These are the activations of a small neural network, seen along a few directions. Each row is one input.
In each table, some parts of the input vary, and every possible input appears once, in random order.
A made-up example of a description, with smaller parts first: values(3) and (point or line(9) or (line(4) and ring(5))).
Shared parts are said once, and a part with two or three values counts as separate values.

Other details of the inputs vary at random and push rows far along two fixed directions, the same in every table; ignore that.

A family of inputs:
x1: -77  70  38  -23  54  34  4  -29  69  0  9  24
x2: 6  -37  8  28  1  1  -4  22  -24  42  21  -1
x3: 18  9  -17  -22  -23  -7  -5  -5  6  -36  7  5
x4: 14  7  -21  -12  -13  -15  -16  -3  6  -40  4  12
x5: 10  -26  13  26  12  -4  7  21  -39  45  -11  -20
x6: 10  1  -21  -21  -8  -12  0  -7  1  -36  -30  -9
x7: 16  -33  17  29  11  6  3  13  -38  32  -3  -28
x8: 7  7  -24  -22  -10  -15  -3  -10  -4  -31  -33  -8
x9: -73  72  37  -12  58  34  -3  -38  64  -6  15  23
x10: 18  4  -26  -25  -25  -5  0  -10  12  -26  0  9
x11: 9  10  -17  -15  -28  -4  -8  -5  0  -38  -1  16
x12: 9  -22  14  28  8  -8  8  21  -36  48  -9  -22
x13: 19  13  -19  -19  -25  1  -7  -3  6  -35  1  8
x14: 18  10  -21  -24  -25  -5  -6  5  12  -29  -7  12
x15: 7  6  -24  -14  -13  -21  -17  6  11  -35  -5  18
x16: 9  13  -21  -14  -16  -13  -4  -19  -8  -35  -23  -13
x17: -67  75  26  -18  45  53  4  -28  67  -4  13  13
x18: 6  0  -22  -13  -16  -21  -11  -16  4  -33  -3  24
x19: 9  -4  -28  -14  -11  -10  15  -14  4  -38  -20  -7
x20: 12  7  -19  -17  -18  -9  -11  -2  5  -40  5  9
x21: 16  -24  27  24  -6  4  -2  26  -26  49  9  6
x22: 17  -30  19  34  9  4  14  18  -32  29  2  -26
x23: 5  0  -31  -19  -10  -11  1  -23  -5  -30  -28  -8
x24: -70  66  32  -21  56  34  17  -32  73  -3  -10  -10
x25: 12  10  -12  -17  -27  -7  -7  -9  -2  -38  0  18
x26: 11  11  -17  -13  -19  -14  0  -17  -1  -37  -20  -15
x27: 8  16  -23  -11  -15  -13  3  -15  -9  -35  -22  -9
x28: 15  9  -19  -20  -23  -3  -7  -2  5  -38  4  7
x29: 12  -27  20  26  3  -9  5  19  -28  46  -7  -27
x30: 7  -32  9  27  6  -3  5  4  -35  49  -6  -26
x31: 10  -27  16  36  9  -1  -14  25  -26  36  23  -1
x32: 12  11  -18  -20  -30  -6  -8  2  8  -29  -11  21
x33: 17  -29  18  19  -1  2  -2  33  -21  45  17  -5
x34: 14  0  -25  -26  -23  -9  1  -9  11  -29  4  9
x35: 7  8  -17  -21  -27  -10  -7  3  6  -32  -8  20
x36: 7  1  -20  -20  -26  -8  -2  -14  3  -31  -3  20
x37: 9  9  -23  -16  -11  -9  -4  -18  -10  -38  -25  -12
x38: 14  -36  9  21  -3  6  2  21  -22  43  21  -5
x39: 12  -28  28  23  -3  0  -2  27  -28  46  13  5
x40: -74  38  66  22  82  45  14  -10  30  82  4  -24
x41: -61  29  55  18  65  59  15  -6  41  76  31  -2
x42: 6  2  -26  -16  -18  -16  5  -22  3  -29  -23  -11
x43: 13  -29  20  30  6  -6  15  26  -25  40  -3  -24
x44: 12  5  -23  -19  -11  -22  -15  4  12  -34  -3  15
x45: -67  67  33  -15  54  40  16  -40  67  -11  -3  -14
x46: 8  -30  9  31  3  -5  15  9  -31  45  -2  -23
x47: 11  -32  12  28  -8  10  1  17  -26  48  13  4
x48: 14  -36  12  20  3  -3  0  17  -21  43  24  -5
x49: 2  -1  -25  -16  -23  -12  -7  -10  5  -33  -2  20
x50: 23  13  -17  -22  -26  -3  -5  -5  7  -33  3  6
x51: 18  -34  21  31  8  5  7  15  -30  30  1  -30
x52: 6  -36  18  27  0  -2  -2  13  -28  42  18  6
x53: 16  8  -18  -20  -18  -13  -9  -5  6  -38  8  7
x54: 4  -1  -31  -12  -13  -16  -12  -7  10  -34  0  18
x55: -64  36  68  26  84  45  3  -6  40  70  42  -4
x56: 7  -30  21  32  8  -9  -12  29  -24  45  13  7
x57: 15  -30  15  32  12  5  10  16  -39  31  -2  -24
x58: 13  -1  -28  -19  -12  -21  -8  -11  12  -31  4  13
x59: 5  6  -18  -18  -22  -17  -11  3  6  -34  -7  21
x60: 10  -42  9  26  12  4  9  8  -32  40  -6  -24
x61: 13  -31  18  25  -8  8  2  13  -27  48  13  5
x62: 18  -31  18  24  10  -14  -9  29  -19  44  19  -3
x63: -66  76  37  -18  43  49  6  -37  63  -1  11  20
x64: 8  13  -25  -13  -10  -9  2  -14  -12  -38  -24  -8
x65: 11  -37  8  28  9  -5  -6  19  -21  42  21  -1
x66: -76  71  28  -24  51  45  6  -20  75  1  10  16
x67: 14  -33  6  26  -7  10  0  22  -23  45  15  -1
x68: 11  3  -20  -17  -11  -14  10  -2  6  -39  -25  -6
x69: 3  -1  -27  -11  -16  -18  -12  -11  7  -33  -3  23
x70: -79  70  28  -22  56  38  2  -20  75  -1  12  17
x71: 11  -35  11  32  5  -2  19  12  -26  39  1  -24
x72: 14  -36  22  26  11  -1  8  23  -24  39  -6  -26
x73: 6  -35  13  26  -5  6  1  18  -27  45  17  3
x74: 8  8  -21  -13  -20  -8  -13  0  3  -40  4  12
x75: 17  8  -18  -29  -22  -13  -4  3  12  -30  -1  9
x76: 10  -38  7  29  13  3  15  11  -34  39  -4  -21
x77: 13  -20  18  34  2  -3  11  14  -35  37  1  -27
x78: -70  70  32  -29  58  34  6  -25  77  2  16  12
x79: 13  13  -17  -14  -30  0  -9  -6  1  -34  -4  17
x80: 6  0  -30  -19  -24  -5  -3  -5  8  -32  -1  14
x81: 8  8  -18  -7  -17  -16  -18  -7  1  -40  0  20
x82: 10  -7  -25  -17  -12  -9  8  -18  6  -38  -21  -10
x83: 13  10  -23  -20  -27  -5  -8  7  10  -29  -9  15
x84: 21  11  -18  -27  -25  -9  -4  2  13  -27  -4  10
x85: 4  7  -32  -15  -15  -16  8  -20  -5  -29  -25  -6
x86: 7  -33  5  29  11  0  11  8  -39  45  -7  -20
x87: -69  23  61  25  75  49  25  -18  40  70  13  -25
x88: 7  8  -17  -12  -23  -10  -13  -5  0  -40  1  18
x89: 15  -26  20  35  4  0  14  17  -30  32  4  -27
x90: 10  4  -23  -19  -8  -13  7  -3  -1  -38  -29  -5
x91: 8  7  -14  -16  -15  -25  -15  -3  6  -34  -8  25
x92: 10  -26  28  31  0  0  -7  18  -33  37  21  3
x93: 11  5  -21  -23  -18  -16  -10  6  11  -34  -2  12
x94: 8  -2  -28  -20  -18  -12  -5  -7  9  -33  3  12
x95: 11  9  -21  -15  -25  -2  -9  0  2  -38  2  10
x96: 10  -24  18  30  4  -9  12  23  -30  46  -6  -23
Each input here is: values(3) and ((values(2) and ring(6)) or (line(4) and line(5))).
- The inputs of x87 and x24 match in every part but the values(3) part. If x42 is changed in the same way as x87 into x24, which row does it become? => x29
- The inputs of x54 and x15 match in every part but the values(3) part. If x38 is changed in the same way as x54 into x15, which row does it become? => x33
- The inputs of x63 and x61 match in every part but the values(3) part. If x3 is changed in the same way as x63 into x61, which row does it become? => x34
- Change only the values(3) part in x90. List by row number the other rows that result. => x57, x76
- Change only the line(5) part in x70. List by row number the other rows that result. => x1, x59, x78, x93

A family of inputs:
x97: 50  -55  -26  16  -57  -51  -25  21  -66  6  -1  22
x98: -17  40  -5  -35  -6  7  31  -25  33  -32  -25  -12
x99: -2  -12  25  23  17  12  -7  0  -5  22  45  -1
x100: 65  -44  -10  24  -56  -42  -28  28  -71  -10  8  10
x101: -13  -13  15  20  28  -12  23  -2  -4  42  -14  -17
x102: 54  -16  -54  -13  -53  -47  9  -7  -33  -92  -40  -11
x103: -17  -23  11  17  18  5  -4  -7  0  40  34  12
x104: -24  35  -18  -12  20  21  -3  -33  14  -56  -29  -18
x105: 0  2  15  4  12  18  22  7  -16  44  -5  -35
x106: -15  -21  17  7  28  1  -7  28  9  38  11  16
x107: -25  36  -10  -28  -4  16  34  -27  25  -41  -27  -7
x108: -5  14  26  21  -8  19  -7  22  -8  45  12  15
x109: -6  -9  17  29  17  10  -4  11  3  22  48  -10
x110: 59  -18  -46  -33  -51  -42  -26  26  -11  -86  -12  19
x111: 2  -16  29  12  28  12  -8  27  3  20  28  1
x112: -14  -16  26  39  25  19  11  -1  -20  11  -14  -28
x113: -39  17  -21  -11  15  5  11  -40  27  -44  -42  4
x114: -15  -11  10  18  12  41  13  -1  -23  30  -14  -30
x115: 61  -10  -49  -21  -53  -56  6  -6  -23  -83  -38  -16
x116: 3  -14  12  13  6  29  8  23  17  38  35  0
x117: 3  -4  39  19  23  -8  9  0  1  29  -5  -39
x118: 59  -10  -66  -20  -47  -40  -3  -8  -40  -88  -37  -18
x119: -19  55  -8  -28  -17  13  -6  2  40  -29  -7  29
x120: 6  -15  23  4  11  31  5  26  12  39  23  10
x121: -11  43  -8  -47  -4  8  9  -28  35  -23  -23  -26
x122: 57  -71  -27  21  -64  -16  12  21  -70  -13  -33  -23
x123: -11  11  31  27  16  1  -16  33  -6  26  17  5
x124: -7  45  -5  -33  17  -6  -4  -31  33  -38  -20  -30
x125: -9  34  -7  -42  -4  22  -1  4  50  -34  -3  27
x126: -24  15  -19  -38  16  -2  -6  -11  50  -35  1  31
x127: -15  38  3  -42  -10  1  20  -28  44  -29  -25  -19
x128: -16  -12  -1  21  36  4  15  -5  -20  38  -13  -19
x129: -10  -18  22  14  23  -18  12  -5  5  45  -15  -24
x130: -6  9  29  17  -8  23  -4  7  -10  45  18  17
x131: 70  -57  -15  19  -50  -34  -21  15  -66  -13  24  6
x132: -19  -12  22  9  23  -3  -11  28  1  40  4  21
x133: -14  45  -2  -39  -9  19  -4  5  43  -32  -10  32
x134: -8  -3  11  11  14  28  25  4  -24  36  -6  -30
x135: 0  1  31  13  -6  28  -4  -2  -11  44  22  19
x136: -6  -12  10  7  29  -12  1  -5  -3  49  -12  -32
x137: -28  24  -15  -30  2  -2  -8  -43  31  -32  11  36
x138: 4  4  19  18  33  4  9  3  -17  30  -2  -39
x139: -11  33  -13  -30  -14  25  2  -32  44  -31  19  23
x140: -9  -8  3  13  34  -5  11  -2  -12  46  -11  -24
x141: -15  44  6  -23  2  5  -18  -34  22  -46  11  27
x142: -15  29  -14  -23  13  6  -6  -8  49  -52  23  8
x143: -19  -19  11  28  29  -3  26  -4  -13  34  -16  -12
x144: -22  57  1  -15  0  -4  -21  -11  26  -45  1  23
x145: -17  -12  24  16  13  2  -12  -10  -14  44  19  24
x146: -16  -26  3  16  26  4  0  17  15  38  32  5
x147: -6  1  37  15  23  7  -14  36  -4  23  13  8
x148: 1  -10  10  21  -3  27  7  11  11  40  41  -1
x149: -36  44  -14  -21  -1  -12  -18  -18  30  -27  -8  35
x150: -11  38  -7  -32  -16  24  0  -37  35  -31  15  30
x151: 47  -52  -32  17  -52  -56  -25  46  -54  5  -8  17
x152: -22  -20  -2  28  33  17  2  -9  -21  33  -21  -19
x153: 52  -73  -45  20  -50  -44  -12  25  -44  2  22  4
- What is each input in this table made of? => values(3) and ((values(2) and line(4)) or ring(11))
- The inputs of x141 and x135 match in every part but the values(3) part. If x111 is changed in the same way as x141 into x135, which row does it become? => x120
- The inputs of x125 and x106 match in every part but the values(3) part. If x127 is changed in the same way as x125 into x106, which row does it become? => x129
- Change only the values(3) part in x151. List by row number the other rows that result. => x119, x123
- Change only the values(3) part in x124. List by row number the other rows that result. => x121, x136
- Change only the line(4) part in x134. List by row number the other rows that result. => x105, x114, x121

A family of inputs:
x154: 0  -12  4  3  7  1  5  3  0  11  -7  -10
x155: 0  -4  1  5  4  0  4  2  -5  15  -4  -12
x156: -2  1  9  7  9  2  -4  11  1  9  8  1
x157: -5  12  -13  -15  -5  -4  5  -12  17  -27  -14  -3
x158: -7  12  -14  -16  -7  -4  -3  -15  14  -24  -3  15
x159: -2  19  -8  -18  -8  -3  -5  -4  15  -26  -6  11
x160: -3  -7  4  6  6  2  -2  -1  -1  11  12  4
x161: -2  -3  9  7  9  4  5  -1  -13  8  -4  -8
x162: -7  14  -13  -15  -5  -9  -6  -9  14  -25  -6  14
x163: 0  1  11  5  6  3  -3  9  1  10  9  0
x164: 1  -7  0  1  7  1  2  3  -3  16  -6  -11
x165: -2  -5  5  7  8  -3  -5  5  -1  9  8  3
x166: -3  -1  3  7  4  2  4  -1  -7  13  0  -13
x167: -3  13  -15  -17  -8  4  -2  -10  16  -27  3  10
x168: -2  16  -12  -18  -13  5  -1  -9  15  -24  -3  12
x169: 1  1  13  3  -1  4  -2  8  -1  13  6  3
x170: -1  1  5  11  6  4  1  -3  -8  13  -4  -9
x171: -4  -1  6  7  8  6  -1  -2  -12  11  -4  -10
x172: -4  -6  7  6  4  -3  -3  -1  -2  14  5  7
x173: -1  -4  8  13  5  4  4  -2  -5  8  -5  -9
x174: -1  -3  6  7  5  1  10  0  -7  10  0  -11
x175: -3  -6  6  9  3  1  7  0  -4  8  -1  -12
x176: 3  0  12  3  1  7  -1  5  1  11  12  0
x177: -6  -2  6  7  6  -2  -3  8  -2  11  3  5
x178: -5  -5  10  9  8  6  2  -1  -9  6  -4  -9
x179: 1  19  -6  -19  -8  -1  -5  -6  17  -28  0  7
x180: 79  -65  -46  0  -61  -49  -4  27  -61  -24  -22  -10
x181: -3  -3  6  7  9  -1  -5  8  -1  9  7  2
x182: -2  -6  7  6  7  -3  -5  -1  -1  11  10  3
x183: -4  -4  5  5  0  10  2  3  -1  14  8  6
x184: 1  -2  7  4  2  11  0  5  1  11  12  1
x185: -4  12  -17  -16  -6  1  -3  -11  16  -28  2  11
x186: -5  1  9  7  5  2  -3  11  -1  11  3  4
x187: 2  -6  3  6  4  -1  10  3  -6  11  -4  -10
x188: -7  13  -16  -16  -9  2  -1  -11  15  -24  -2  14
x189: -1  18  -8  -20  -13  0  -2  -9  15  -24  -3  11
x190: 1  -1  7  11  7  3  7  -2  -9  9  -5  -8
- What is each input in this table made of? => (values(3) and line(5)) or (values(2) and ring(11))
- Change only the values(3) part in x164. List by row number the other rows that result. => x154, x180
- Change only the values(2) part in x189. List by row number the other rows that result. => x176
